Each row below holds a small network's activations on one input, seen along a few directions.
In each table, some parts of the input vary, and every possible input appears once, in random order.
A made-up example of a description, with smaller parts first: line(4) and (point or ring(9) or (values(2) and ring(5))).
Shared parts are said once, and a part with two or three values counts as separate values.
In the rows, zero is written as 128.

A family of inputs:
R1: [192 134 109  43 153  70  69 153  90 145 144 159 169 143]
R2: [100 108 169 176  79 166 141 109 148 124 110  83 169 170]
R3: [ 92 118 146 158 124 175 147 147 152 141 121 128  78 107]
R4: [138 116 152  91 124 100 119 128 104 169 140 110 164 141]
R5: [124 129 133 105 150 124 121 157 125 164 136 152  81  91]
R6: [156 121 139  71 137  86 102 136  97 165 144 127 166 139]
R7: [108 109 169 146  93 142 141 114 130 149 123  86 165 157]
R8: [ 99 111 165 205  69 190 134 106 169  92  97  86 174 184]
R9: [164 143 110  71 168  92  82 168 112 153 139 183  97  94]
R10: [ 86 116 141 214 102 227 141 138 192  80  97 122  97 142]
R11: [183 149  98  59 171  83  65 173 108 142 136 196 104 100]
R12: [126 159  54 191 120  75 224  17 115  16 134  88 168 146]
R13: [144 136 122  86 161 106 101 162 117 161 139 168  88  91]
R14: [103 178  22 199 149 123 214  39 129   9 126 115  90  93]
R15: [ 85 116 146 188 112 202 148 142 171 114 110 122  85 123]
R16: [121 111 162 116 109 119 133 120 115 164 133  96 164 147]
R17: [175 127 124  55 147  76  85 144  93 157 145 144 168 139]
R18: [106 123 142 130 138 148 137 152 137 158 131 138  77  96]
What is each input in this table made of?
Answer: values(2) and (point or line(8))
Changing only the values(2) part turns R4 into R5. The same change can be made to R6. Which row results?
Answer: R13
Change only the values(2) part in R8. List by row number the other rows that result.
Answer: R10

A family of inputs:
R19: [162 109 181  58 128  96  61 179 108 207 137 146 161 142]
R20: [115 116 161 111 131 163  93 174 139 180 124 142  95 109]
R21: [137 158  74 115 158 100 138 110 110 102 135 146 100  93]
R22: [ 94 140 100 198 111 124 208  53 135  67 127  87 133 130]
R23: [160 149  74  76 170  71 134 120  91 119 154 150 119 102]
R24: [112 112 166 159 111 180 108 169 168 140 110 145  99 132]
R25: [ 70 101 185 198  79 191 168 119 162 141 109  78 128 148]
R26: [134 153  81 162 142 116 152 105 138  65 123 149 104 114]
R27: [185 148  95  61 152  34 107 114  79 132 148 148 164 127]
R28: [138 107 161  72 146 132  89 183 121 195 139 147 113 116]
R29: [126 143  85 165 120 130 161  72 130  55 123 101 162 151]
R30: [102 100 173 163  86 197 117 139 157 132 107  95 157 170]
Changing only one part turns R26 into R24. The same change can be made to R23. Which row results?
Answer: R28
What is each input in this table made of?
Answer: values(2) and line(6)
Change only the values(2) part in R29. List by row number the other rows that result.
Answer: R30
